A small network was shown many inputs. Here are its activations along a few directions, one row for each input.
Each table varies a few parts of the input and shows all the possible inputs, shuffled.
A made-up example of a description, with smaller parts first: line(4) and (point or ring(11) or (values(3) and ring(8))).
Shared parts are said once, and a part with two or three values counts as separate values.

Table:
x1: [  0 -19   5  54  -6  16 -24   7 -17 -54 -24 -44 -25]
x2: [ -8 -20  31 -23 -22  31   0  42 -20 -33   1   5   2]
x3: [-91   9  13 -73 -53 -30  -2 -72  63  33  19 -10  -4]
x4: [ 30 -35 -17 -15  11   8  23  72   1  31   1   8  12]
x5: [ 14  11 -31 -18   1  -7  11  53   2  58 -12  42   9]
x6: [ 47  35 -43  10  24  15   9 -14  -6  25   4  36  33]
x7: [-28  31  16 -26 -32  14 -19  24 -25   0 -12  42  -1]
x8: [ 37 -13  25  47  58 -29  11 -17 -14 -30   5 -38  -5]
x9: [ 65 -15 -30  12  33  28  16   7  -5 -10  16  -3  37]
x10: [-18  32 -11  55 -14   0 -36  -8 -23 -22 -30   2 -33]
x11: [ 19  36  12  52  52 -38  -3 -37 -16   7  -6   5 -13]
x12: [-68 -51  30 -76 -51 -10  14 -56  61  -5  37 -47 -11]
Changing only one part turns x5 into x4. The same change can be made to x6. Which row results?
> x9
What do these inputs look like to the network?
> values(2) and (point or ring(5))
Which other rows does x3 become when the values(2) part takes its other values? List them by row number.
> x12

Table:
x13: [ 74 -20   1  52  71 -14  21  31 -26 -13   2 -15   5]
x14: [-60  -6  62  63 -16 -18 -43 -73 -12 -96 -15 -77 -62]
x15: [-44  -2 -15 -41 -29 -11   4 -76  57  21  28 -17   4]
x16: [ 61 -12 -12  13  13  53   5  63 -41 -24  -3  23  23]
x17: [ 72  26 -43  68  54   5   0 -20 -19  -6 -10  -1  19]
x18: [-59  37  15 -59 -34 -25   1 -40  24  43   9  37  -3]
x19: [-35 -39  33 -56  -7 -27  25 -24  45  19  27 -31   1]
x20: [-35 -24  11 -79 -53  33   7  15  19  -7  20   6  22]
x21: [ 50  60 -18  57  51  -9 -12  24 -49  17 -23  51   9]
x22: [ 37   2 -31  44  13  17  -5  80 -30  14 -34  22  -5]
x23: [-59 -21  -5 -62 -62  -4  -3  20  32  30  -1   2 -14]
What do these inputs look like to the network?
> point or (values(2) and ring(5))
Which other rows does x19 become when the values(2) part takes its other values? List them by row number.
> x13

Table:
x24: [ 74 -17 -23   3  21  29  29  75 -29 -41  -6  -7  38]
x25: [-58  -2  41 -59 -48  19  -4  44  -3  21 -10  32 -19]
x26: [-37 -45  48  36   7 -21  -2 -49  16 -47  -8 -54 -75]
x27: [-13 -13 -19 -62  -1 -39  25 -55  30  51  36   9  46]
x28: [ 43  73 -21  47  42 -20 -26 -27 -35   4 -25  39  10]
x29: [ 32  68 -43  61  34  22 -41 -48 -25   3 -21  42  19]
x30: [-24 -22 -19 -43   3 -55  22 -30  49  77  22  -3   5]
x31: [ 61 -20 -41  19  14  69  22  57 -25 -39   0  -5  44]
x32: [-10   0  23 -55  22 -30  45 -40  51  63  31  20  14]
x33: [-68 -17   2 -48 -61   2 -23  52   4  30 -18  11 -22]
x34: [ 22  55 -29  71  36 -49 -22   3 -24  42 -29  18 -32]
x35: [ 53 -35 -22  23  26  10  39  98 -16  -9   0  -7 -12]
x36: [-23 -23  50  23  -1 -12 -18 -48 -13 -85  31 -44 -33]
x37: [-39   4  12 -69 -68  23 -21  31 -16   5 -11  18   6]
x38: [-16 -10 -40 -44 -16   0  12 -73  46  50  47  11  47]
x39: [ 28  72  -3  63  46 -37  -7   4  -9  14 -38  36  -9]
x40: [-23 -26  70  25  11 -10  -3 -49  14 -49 -22 -71 -37]
x41: [-42   2 -12 -49 -81  58 -35  17   1   6  -1  18   5]
x42: [-24 -19  17  38 -23  18 -42 -57   0 -76  23 -65 -10]
x43: [ 63 -24   8  18  37  24  49  91 -15 -20  -2   2  16]
Changing only one part turns x34 into x30. The same change can be made to x39. Which row results?
> x32
What do these inputs look like to the network?
> line(4) and values(5)
Which other rows does x28 become when the values(5) part takes its other values? List them by row number.
> x24, x27, x36, x37
Which other rows does x26 become when the line(4) part takes its other values? List them by row number.
> x36, x40, x42

Table:
x44: [ 16 -12 -11  44   6  18 -13  12 -13 -28 -21 -26  -7]
x45: [  2  11   3  41  -2  -2 -21  16 -24 -25 -28  -8 -18]
x46: [-29  12 -11 -13   3 -40  14 -47  40  42   5  -5  -9]
x47: [ 22  39 -25  67  31 -18 -17 -37  -7   3 -14  -7 -11]
x48: [ 26 -20 -23  41   5  20  -9  14 -17 -32  -9 -18 -15]
x49: [-20   1  29  -6  -2  -1  -8 -31   4 -37   7 -26  13]
x50: [ 52  28 -19  31  63 -30   9  -7  -6  40  -1  26  14]
x51: [ -6 -19  23  -3  -6  12   1 -35   9 -36  11 -33   2]
x52: [-46 -11  18 -36 -28 -26  -3   1  18  17  -2 -12 -15]
x53: [ 54 -28 -14   6  27  13  21  43 -20   4  14   6  10]
x54: [-21 -39  -3 -31 -24  -6  13   3  33   9  15 -19 -15]
x55: [ -6  31   7  20  23 -26   0 -85   8  -5  16 -12   0]
x56: [ 22   2  14  15  21  -2  13  39 -27   8  -2  29 -14]
x57: [  5 -27  13  -5  -7  15   5 -31   7 -41  23 -25  -7]
x58: [  4   8  -6  42   8   6 -21  17 -16 -29 -25 -20   3]
x59: [ 45 -18  -3  10  30  11  18  41 -15   5  -2   0  19]
x60: [-44 -15  12 -34 -21 -19  -1   3  30  13   0 -21   4]
x61: [-46 -13  21 -26 -26 -20  -2  -1  16  19   5  -2 -30]
x62: [ 16 -11 -33 -33 -25  36  10  19   7  13  18  24  17]
x63: [ 11  43 -42 -13   3  -8   5 -35  12  47   5  45  23]
x64: [-16  16  -6 -28 -26  20  -2  14  -7  20   4  45  -4]
x65: [ 28   6  12   6  25  -8  12  44 -24   5 -11  18   5]
x66: [-32 -32   8 -31 -24  -7   8  -1  35  15   5 -26  -5]
x67: [-24   4  36  -9  -8  -8 -10 -32  -6 -32   3 -15  -8]
x68: [-12  21  -9 -39 -28  14  -4  16  -4  18  -4  34  15]
x69: [-27   1  39   0  -7  -3  -9 -34  -9 -28  12  -3 -25]
x70: [ -9  17 -17 -37 -20  22  -4  20   6  14   0  23  37]
x71: [ -2   8   5  48  -3   3 -19  12 -28 -20 -18   4 -34]
x72: [ 32   1   3   6  35  -1  10  46 -17   2  -6   7  30]
x73: [  4  -3 -22 -34 -25  35   6  16  12  17   3  18  26]
What do these inputs look like to the network?
> ring(5) and (point or line(5))
Changing only the ring(5) part turns x61 into x64. The same change can be made to x46. Which row results?
> x63
Which other rows agree with x45 in the ring(5) part? List them by row number.
> x44, x47, x48, x58, x71

Table:
x74: [-48  26   8 -32 -24 -21  -5 -50  25  26   8  13  -8]
x75: [ 52  -7 -11  27  25  28   4  49 -32 -15  -6  11  14]
x76: [-57 -23  18 -56 -55   9  -3  16  23   4   3  -5  -8]
x77: [-41   8  -5 -39 -27 -14   3 -46  37  26  15   2   0]
x78: [-39 -25  15 -61 -41   9   7  -2  27   2  15  -9   6]
x79: [ 34  -5 -11  27   4  27  -6  66 -38 -15 -20  17  -3]
x80: [-30 -23   9 -54 -20 -13  15 -22  37  19  24 -12   5]
x81: [ 39  42 -18  47  41 -11  -6   7 -30  12 -17  28   6]
x82: [ 54  25 -30  49  44  -1   0  12 -22  12 -14  17  14]
x83: [-27 -13  42  55   4 -16 -24 -58  -6 -73  -6 -67 -41]
x84: [ 64  -4 -16  38  50   4  15  28 -21   3  -2   6  14]
What do these inputs look like to the network?
> point or (values(2) and line(5))
